Each row below holds a small network's activations on one input, seen along a few directions.
Each table varies a few parts of the input and shows all the possible inputs, shuffled.
Descriptions start from the smaller parts, as in this example, which fits no table here: one of 6 places along a line, together with either a single point or one of 9 places along a line or (one of 2 separate values, together with one of 5 places around a ring).
Shared parts are said once, and a part with two or three values counts as separate values.
(in the rows, 128 means zero)

Other details of the inputs shift rows strongly along two fixed directions, in all tables alike. That doesn't count.

Table:
x1: [126 147  91 123  94  92 118 124 141 154  82  96 109]
x2: [123  98 158  85 185 168 104 112  57 133 192 176 164]
x3: [121 124  89  82 139 139  85 108 101 146 134 131 133]
x4: [146 158 162 165 135 110 163 123 168 107 102 122  92]
x5: [121 155 104 187  60  96 158 149 170 126  64  66  92]
x6: [125 142 144 186 127 126 177 142 177  95 107 114 118]
x7: [104  80 147  87 173 189 117 134  82 119 182 165 191]
x8: [115 133 111 103 132 128  97 109  90 134 121 127 143]
x9: [109 155  96 146  77  95 128 128 140 132  68  84 115]
x10: [125 119 110 119 109 124 127 137 144 140 115 115 116]
x11: [123 133 129 140  96 121 130 139 143 126 110 116 121]
x12: [126 127 110 120 106 125 125 138 149 145 117 119 120]
x13: [100  91 139  92 201 180 100 113  92  83 186 190 186]
x14: [113 110  90  60 147 151  73 105  97 140 143 142 151]
x15: [121 121 144 124 197 153 114 105  89 100 179 179 149]
x16: [ 76 172  18  96 146 121  44  61  81  93  97 114 161]
x17: [143 130 134 179  84 110 178 170 186 146 104  97  95]
x18: [109 118  97  90 129 136 108 123 116 146 123 125 147]
x19: [ 84 178  65  99 133 135  93  82 136 105  79 104 139]
x20: [174 114 238 182 147 120 206 158 191  98 140 154  92]
x21: [166  79 213 186 122 128 220 196 178 141 153 136 108]
x22: [139 146 125 128 104 118 121 124 120 133 115 121 124]
x23: [123 127 124 107 120 132 100 121 115 127 128 135 136]
x24: [ 86 184  33  70 121 127  47  75  62 147 106 100 151]
x25: [129  77 174 104 154 167 127 142 108 112 176 167 154]
x26: [178  96 201 139 138 123 171 170 143 148 171 153 113]
x27: [141 135 153 198  74 107 183 171 180 126  97  95  96]
x28: [143 131 152 154  88 115 159 152 155 126 113 117 118]
x29: [112 143  66  93 123 119  83  94 109 154 101 106 126]
x30: [120 117 111 142 112 130 147 141 153 145 112 102 123]
x31: [116 158  88 165 111  86 117 109 145  89  85 106 118]
x32: [131 175  93 146  60  84 122 123 149 135  63  82 104]
x33: [141 132 123 130 116 104 134 133 132 154 111 115 108]
x34: [107 157  51  70 109 116  70 103 110 155  99 101 143]
x35: [150 175 160 189 126  97 177 123 173 116  97 107  72]
x36: [165 144 155 186  96  77 183 153 159 163 105 101  66]
x37: [122 169  96 158  93  89 122 105 124 145  80  84  90]
x38: [ 88 157  59  82 104 130  74 105  99 132  99 101 159]
x39: [145 121 161 161 100  99 150 139 151 128 104 114 102]
x40: [ 88 151  39  81 113 142  86 115 113 151 106  93 161]
x41: [144 121 176 146 171 139 150 125 138  98 153 162 127]
x42: [109 178  43 103 106 110  79  93 109 165  95  95 109]
x43: [164 149 168 184  79  78 172 161 160 137  99  99  85]
x44: [138  80 166  83 161 165 132 153 116 139 189 168 163]
x45: [125  77 175 108 157 163 130 135 109 118 170 163 157]
x46: [145  98 192 157 169 132 155 143 140  88 163 176 133]
x47: [114 159  53  78 101 118  78 101 119 153  94 105 138]
x48: [111  86 140  73 170 203 108 130  82 118 194 173 201]
x49: [144 113 204 173 156 153 200 157 180  94 145 145 122]
x50: [ 76 157  40 139 128 127  94  97 120  85  94 100 159]
x51: [181 136 167 177  85  87 184 165 179 152 110 112  77]
x52: [158 131 166 184  76  84 167 156 170 125  92 102  77]
x53: [159 174 121 178  74  66 165 148 164 167  87  78  65]
x54: [101 123 102 131 152 133 109 110 119  80 134 142 159]
x55: [159 104 200 147 148 140 154 147 115 132 180 164 115]
x56: [142  91 178 102 164 163 116 134  95 124 186 178 150]
x57: [100  73 142  81 181 198 105 122  81 117 187 167 193]
x58: [135  81 182  97 164 155 123 135  94 122 176 174 161]
x59: [136 108 162 150 188 139 135 118 101  89 185 174 141]
x60: [102 157  48  87 132 123  72  79  91 163 108 104 125]
x61: [154  91 168 106 158 151 129 143 119 144 180 169 132]
x62: [135 150 151 192 109  99 178 141 189  97  90 110  96]
x63: [130 103 166 129 191 150 125 122 106  91 175 183 150]
x64: [124 125  99  87 127 133  92 118 121 147 130 133 135]
x65: [110 156  59 120  87 127 121 128 145 150  90  87 134]
x66: [114 127  87  76 124 148  98 118 117 145 132 131 156]
x67: [141  97 173 113 166 158 124 127  86 127 187 167 134]
x68: [134  88 142  73 188 173 101 115  76 146 202 176 147]
x69: [138  82 180 105 171 159 120 125  91 124 180 171 151]
x70: [120 151  99  95 132 141  91  99  81 139 140 133 144]
x71: [152 115 154 189  86 109 194 179 190 139 108  97  85]
x72: [150 106 199 151 168 138 164 137 153  92 157 169 128]
x73: [ 87 169  61 162 114 115 120 113 145  96  77  94 133]
x74: [116 182  42  98 102 111  85  92 107 166  95  94 117]
x75: [166  91 209 156 135 130 164 158 133 120 161 154 108]
x76: [101 132 100 106 120 150 111 132 109 128 129 114 165]
x77: [185  98 240 182 108 103 200 189 167 126 151 143 100]
x78: [107 142  71 117  96 109 110 114 143 149  82  90 117]
x79: [127 142  91 126  96  95 115 116 147 152  83  94 104]
x80: [133 119 169 126 198 159 135 109 107 102 181 177 140]
Each input here is: one of 5 places along a line, together with either one of 4 places along a line or (one of 2 separate values, together with one of 6 places around a ring).
Changing only the place on the line of 5 turns x69 into x37. The same change can be made to x33. Which row results?
Answer: x36
Changing only the place on the line of 5 turns x50 into x54. The same change can be made to x76. Which row results?
Answer: x38
Changing only the place on the line of 5 turns x80 into x62. The same change can be made to x15. Which row results?
Answer: x13
Change only the place on the ring of 6 in x79. List by row number the other rows that result.
Answer: x1, x14, x34, x47, x64
Change only the place on the line of 5 in x44. List by row number the other rows that result.
Answer: x26, x34, x40, x53
Change only the choice among 2 separate values in x47. List by row number the other rows that result.
Answer: x32

Table:
x81: [117  98 146  83 141 162  95 123  64 150 174 138 168]
x82: [105 111 116  98 156 152  97 123  59 130 184 162 185]
x83: [126 179  71 171  38  54 120 144 142 164  56  63 100]
x84: [115  93 119 105 160 162  87 112  56 123 183 151 165]
x85: [120 207  71 190  92  82 140  96 160 138  36  72  61]
x86: [134 158  75 139  22  48 109 138 156 156  51  67  79]
x87: [132 177  84 156  47  65 125 147 129 155  56  55 101]
x88: [126  82 120  86 147 161  73 121  62 142 176 151 162]
x89: [153 128 185 217  79  93 195 157 136 136 110 108  79]
x90: [105 117 126 112 167 147  94 121  74 103 169 173 180]
x91: [130  91 142  55 128 136  80 138  86 153 166 166 173]
x92: [109 113 159 102 168 154  86  85  78  77 142 176 162]
x93: [161  91 192 163 190 145 176 149 145 107 198 184 113]
x94: [153 126 168 226  95  78 182 164 161  97 118 121  84]
x95: [175  58 243 119 116 137 158 166 117 151 167 173 118]
x96: [ 87 180  32  84 157 120  57  56 121  91  96 128 132]
x97: [ 87 197  82 171  69 111 133 130 203  70  37  74 104]
x98: [175 122 152 176 105  96 184 166 178 158 136 118  66]
x99: [172 138 179 176 103 105 194 159 173 173 123  98  69]
x100: [115 121 136 105 171 153  99 123  67  97 162 158 179]
x101: [194 114 174 152  94  91 169 162 190 170 114 115  54]
x102: [139  92 116  37 161 155  84 117 110 160 179 168 142]
x103: [ 87 138  16  70 101 166  76 101 118 142 100  96 197]
x104: [149  81 206 149 163 168 185 146 181  59 163 186 175]
x105: [ 93 148  71  44  84 122  48  94  79 162  94  91 150]
x106: [164 137 148 202 111  91 203 158 176 141 136 114  64]
x107: [124 119 128  88 209 161  80  77 112  88 160 175 145]
x108: [158  98 214 148 176 159 195 146 128 145 202 156 118]
x109: [151 135 190 225  93  91 184 149 148 111  97 118  81]
x110: [103 101 100  99 170 198 119 111 119  88 159 157 213]
x111: [169 131 155 196 123 107 188 148 165 144 136 112  66]
x112: [ 82  58 104  73 173 181 110 140 110 143 156 139 186]
x113: [108 127  57  52  93 123  35  97  80 153 101 107 140]
x114: [ 79 176  56  94 130 106  45  72  93  86  88 129 170]
x115: [137 117 123  61 180 167 106 126  88 161 178 155 158]
x116: [175  51 206 107 118 169 183 179 178 135 169 170 166]
x117: [ 91 158  61 104 132 118  43  62  91  78  87 122 146]
x118: [163 155 164 212 128  85 196 157 188 127 117 126  81]
x119: [168 162 169 201 130  92 199 157 179 122 109 114  78]
x120: [116 103 174 194 134 102 194 155 212  76  82 116 109]
x121: [100 113 145 101 173 169  94 102  63 104 172 155 178]
x122: [160 158 178 190 137  80 180 137 200 100 107 141  86]
x123: [183 116 161 179 114 105 175 161 171 164 131 111  64]
x124: [124 114 114 105 204 171  94  94  98 116 176 165 143]
x125: [123 204  59 174  83  74 150 120 160 162  76  75  83]
x126: [155 155 185 194 131  90 176 117 185 104  88 131  67]
x127: [137 108 122  34 162 152  86 121 109 173 173 172 157]
x128: [ 65 149  35  72 101 181  67 126 115 138 112  98 169]
x129: [ 44 131  26 105 152 147  87  96 121 107  79  91 171]
x130: [136 196  57 158  68  65 132 133 168 181  61  67  80]
x131: [169 103 204 143 181 150 195 164 126 137 198 164 124]
x132: [ 80 163  47  99 125 107  47  68  95  73  91 125 151]
x133: [ 92  48 124  43 160 172 106 140 127 147 146 148 180]
x134: [111 100 121 113 174 162  78 103  66  96 168 162 165]
x135: [ 73 143  48  37  87 173  59 125 128 143 101 105 165]
x136: [160  87 216 155 149 139 182 176  98 119 193 161 144]
x137: [127 168  91 174  38  70 124 128 129 164  43  58  79]
x138: [ 44 123  23  94 142 151  95 101 110 132  97  88 174]
x139: [132 108 139  28 160 169  92 105 101 173 169 151 147]
x140: [ 88 195  67 191  62 118 144 149 190  97  47  60 101]
x141: [169  58 205 151 131 132 162 180 117 133 199 168 128]
x142: [ 74 178  72  88 127 121  51  56  86  86  84 104 160]
x143: [155 156 195 182 137  98 184 121 191 100 107 122  79]
x144: [184  72 229  99 153 155 166 152 139 169 177 182 102]
x145: [128  87 196 157 140 194 191 194 151 105 194 158 145]
x146: [112 175  46 183  48 105 166 128 184 128  51  54 129]
x147: [193  85 222  90 155 141 170 173 148 162 182 171 117]
x148: [120 207  93 176  68  49 122 111 154  84  23  71  97]
x149: [157  67 203 163 147 140 171 170 106 114 214 172 134]
x150: [140 177  91 128  27  51 116 145 146 161  37  57  92]
x151: [ 85 173  32  85 143 150  77  64  73 158 107 112 133]
x152: [177  81 217 139 162 156 179 154 131 165 184 169 103]
x153: [ 96 198  51  76 161 121  66  64 113  98  82 118 145]
x154: [148  82 224 157 147 150 178 157  97 127 198 155 140]
x155: [109 133 131  95 196 174 112  93  94 122 170 154 151]
Changing only one part turns x133 into x120. The same change can be made to x139. Which row results?
Answer: x143
What do these inputs look like to the network?
Answer: one of 5 places along a line, together with either one of 3 separate values or (one of 2 separate values, together with one of 6 places around a ring)
Change only the place on the ring of 6 in x113. List by row number the other rows that result.
Answer: x86, x91, x95, x105, x150
Change only the choice among 3 separate values in x97. List by row number the other rows that result.
Answer: x104, x120

Table:
x156: [109 178 103 188  59  86 151 128 152 119  47  64 107]
x157: [ 95 143  94  78 184 153  83  77 118 101 122 145 151]
x158: [116 100 131  59 146 166  81 102  75 131 159 159 166]
x159: [ 80 140  45 109 144 151  91  92 123 118 106 105 143]
x160: [102 155  73  80 108 134  76 112 105 140 113 103 147]
x161: [101 176  57 115 141 121  77  84  84 124 124 123 134]
x162: [136  72 171 138 162 164 149 155 131  92 184 168 157]
x163: [ 91 175  57  90 143 124  72  80 129 100  92 127 147]
x164: [153  99 209 176 150 121 159 143 105 108 170 161 113]
x165: [ 88 156  70  93 134 154  87 101  88 110 119 116 182]
x166: [150 161 102 161  79  84 139 133 166 154  83  95  89]
x167: [108 135  76  92 110 123  69  95  94 145 100 114 143]
x168: [131 172 104 150  72  95 140 141 167 152  86  84  92]
x169: [167 141 188 219 129  91 198 147 159 125 127 119  61]
x170: [129  84 169 172 124 133 161 154 147  99 139 138 126]
x171: [125 115 115  55 148 165  81 107  82 129 163 156 168]
x172: [142 169 100 138  77  97 135 124 157 148  88  98  94]
x173: [158  92 189 108 161 161 156 135 129 141 175 163 123]
x174: [151 141 116 145  91  96 128 135 145 142  99 105 109]
x175: [153  88 167 127 149 130 158 157 136 144 178 161 134]
x176: [173 140 191 219 109  80 187 161 150 110 130 122  77]
x177: [100  97 146  69 192 167  78  93  88  83 161 185 181]
x178: [ 97 140  66  76 142 150  85 105 100 156 115 115 140]
x179: [144  75 183 157 163 161 173 164 153 102 188 174 141]
x180: [159 100 180 144 121 128 162 176 139 135 151 142 120]
x181: [120 152 119 144  68  98 126 136 143 144  80  82 100]
x182: [ 93 127  80  78 120 142  72 112  82 143 113 121 154]
x183: [130 165 114 151  86 102 150 134 168 157  80  75  80]
x184: [101 116 123  79 184 194 106 112  83 113 186 172 201]
x185: [167  83 206 183 104  90 193 178 161 139 136 130  96]
x186: [159  69 196 132 171 141 177 157 139 147 185 162 123]
x187: [100 152  86  86 152 132  75  90 116  88 109 137 158]
x188: [116 187  96 185  87  99 166 124 169 132  56  64  97]
x189: [160  60 197 114 167 146 155 165 117 131 204 178 153]
x190: [171  77 204 133 168 151 167 148 139 146 179 167 118]
x191: [132 177  83 165  62  79 144 149 169 157  63  76  82]
What do these inputs look like to the network?
Answer: one of 4 places along a line, together with either one of 4 separate values or one of 5 places around a ring
Which other rows agree with x188 in the place on the line of 4? List them by row number.
Answer: x157, x159, x169, x173, x178, x183, x186, x190
Which other rows agree with x191 in the place on the line of 4? List them by row number.
Answer: x161, x163, x166, x168, x172, x175, x179, x184
Start at x171 and move only the place on the ring of 5, one step at a time. The first step leads to x160. Which rows follow, in order?
Answer: x180, x189, x174
